A small network was shown many inputs. Here are its activations along a few directions, one row for each input.
In each table, some parts of the input vary, and every possible input appears once, in random order.
A made-up example of a description, with smaller parts first: one of 4 places along a line, together with either a single point or (one of 2 separate values, together with one of 5 places around a ring) or one of 11 places around a ring.
Shared parts are said once, and a part with two or three values counts as separate values.
(in the rows, 128 means zero)

Other details of the inputs shift rows strongly along two fixed directions, in all tables alike. That doesn't count.

Table:
r1: [120 104 163 158 131  87 150 163 124 142  80 118  90 127 165 148]
r2: [135 144  85 110 147 218 117 120 157  85 143 135 176 135  88 103]
r3: [143 130 111 119 144 145 121 139 138 138 155 129 149 121 102 123]
r4: [153 148  74  95 114 187 104  61 142 110 206 156 189 133  53 103]
r5: [124 125 119 128 137 169 115 115 139 113 140 140 153 125 126 111]
r6: [109 111 142 135 103  47 126  62  98 163 161 140 112 122 149 151]
r7: [154 138 111 115 126 153 126 137 135 122 135 127 143 134  85 126]
r8: [138 112 137 131 103  52 137  91 121 160 157 147  94 142 120 150]
r9: [107 132 123 124  68  33 132  94 116 186 147 128  76 116 114  97]
r10: [113 140 145 137 162 208 126 199 131  87  66 103 143 117 170 112]
r11: [145 143  78 101 132 174  95  58 137 125 227 158 192 117  65 101]
r12: [151 127 118 129 139 164 123 146 144 123 142 134 149 124 101 113]
r13: [139 144 103 115 145 217 104 126 143  98 156 139 181 119 103  94]
r14: [127 136 128 135 180 188 133 214 147 110  80 101 141 121 142 120]
r15: [128 127 164 137 128  93 145 173 115 135  83 110  87 135 162 149]
r16: [123 116 151 143 127  91 155 165 122 133  63 111  88 136 151 157]
r17: [136  98 141 143 101  56 137  91 123 166 152 148 103 129 123 147]
r18: [102 128 169 141 123  94 139 148 105 123  76 109  89 133 194 151]
r19: [141 136 141 134 163 195 133 217 141 101  75 102 138 117 141 114]
r20: [116 149 134 127 153 202 135 191 128  80  58  95 140 128 156 122]
r21: [ 99 126 168 143 128  98 141 152 109 120  71 107  87 134 197 150]
r22: [169 134  70 105 137 172 111  81 167 124 220 168 169 144  40 101]
r23: [ 97 122 168 148 128  90 143 149 108 121  69 109  82 136 200 152]
r24: [126 129 120 126 138 175 113 121 136 110 137 137 155 123 127 110]
r25: [121 127 146 125  90  63 126  71 100 148 157 140 104 132 147 149]
r26: [135 139 129 130 160 184 143 206 145  98  59 102 128 133 129 128]
r27: [139 112 132 126  94  55 140  89 115 159 140 141 102 138 105 155]
r28: [114 113 134 130  87  61 136  64 107 146 140 141 106 137 135 155]
r29: [111  98 143 143  95  59 127  62 112 157 151 151 108 131 150 145]
r30: [117 115 136 128  85  62 133  66 104 146 140 140 109 136 134 153]
r31: [127 124 156 137 120  93 149 168 112 134  69 106  93 134 148 155]
r32: [108 145 137 132 173 195 126 195 125  93  76  94 148 113 169 117]
r33: [132 146 116 115 132 165 115 114 132 108 150 134 146 132 122 116]
r34: [140 134  72 107 144 179  98  55 155 121 223 161 194 125  66  97]
r35: [132 141 133 127 170 186 130 216 136 112  86  96 142 116 141 122]
r36: [137 145 137 128 171 193 136 218 145  94  73 102 127 135 140 117]
r37: [175 143  80  94 126 170 105  86 153 126 224 161 174 138  40 101]
r38: [113 114 155 148 147  93 146 173 125 147  82 109 101 125 166 151]
r39: [141 132 110 123 153 160 122 149 146 131 147 128 153 123 102 119]
r40: [138 101 143 141  99  56 136  92 119 166 154 147 104 127 122 146]
r41: [ 91 139 117 129  64  36 122  76 111 158 147 133  93 109 141  94]
r42: [108 110 139 135 108  54 125  64 106 160 159 140 115 122 147 149]
Description of these inputs: one of 2 separate values, together with either a single point or (one of 4 places along a line, together with one of 5 places along a line).
Changing only the choice among 2 separate values turns r42 into r14. The same change can be made to r13. Which row results?
Answer: r19
Changing only the choice among 2 separate values turns r9 into r41. The same change can be made to r35. Which row results?
Answer: r11
Which other rows does r7 become when the place on the line of 5 takes its other values? List them by row number.
Answer: r16, r26, r27, r31
Start at r16 and move only the place on the line of 4, one step at a time. The first step leads to r22. Which rows follow, in order?
Answer: r1, r38

Table:
r43: [127 105 127 130 109  66 123  66 118 161 179 150 124 127 123 153]
r44: [139 129  95 115 100 129 114  65 138 135 191 154 155 126  76 105]
r45: [112 131 155 138 137 117 145 165 113 119  59  99 103 130 173 143]
r46: [145 145  82 106 141 204 113 112 155  99 164 143 173 134  75 104]
r47: [109 134 155 141 135 115 140 170 120 123  63 105  95 123 181 121]
r48: [191 123 106 120 145 135 145 194 169 151 141 131 123 142  39 129]
r49: [137 143 104 121 135 162 118 115 146 116 140 139 143 127 107  92]
r50: [133 157  96 114 158 234 113 172 156  86 125 111 178 116 102  83]
r51: [115 124 135 127  97  77 125  96 111 153 147 130 117 118 133 131]
r52: [152 147  68 100 124 174  99  63 156 126 224 166 178 128  52  78]
r53: [136 141 105 123 180 232 118 174 157  88 119 120 176 124 115 107]
r54: [110 118 155 148 149 132 141 171 123 118  74 112 115 127 172 146]
r55: [122 119 163 145 137 126 141 170 113 115  70 111 104 134 176 150]
r56: [106 135 153 132 138 122 140 171 112 121  72 101 106 125 172 145]
r57: [133 116 149 133 121 101 133 115 114 136 121 132 114 133 146 149]
r58: [115 116 137 134  82  51 128  71 109 161 155 141 108 123 127 137]
r59: [120 126 164 142 142 131 138 175 113 115  79 108 110 130 175 149]
r60: [131  98 127 135  98  54 129  42 116 167 179 162 117 135 113 152]
r61: [130 107 148 128  95  51 127  76 102 161 164 146 106 132 139 163]
r62: [111 124 143 134 110  82 138 120 107 137 118 120 104 133 150 151]
r63: [115 150 118 122 154 192 120 186 141  99 105 108 138 121 142 100]
What do these inputs look like to the network?
Answer: either a single point or (one of 4 places along a line, together with one of 5 places along a line)
Start at r49 and move only the place on the line of 5, one step at a time. The first step leads to r44. Which rows follow, in order?
Answer: r46, r55, r60
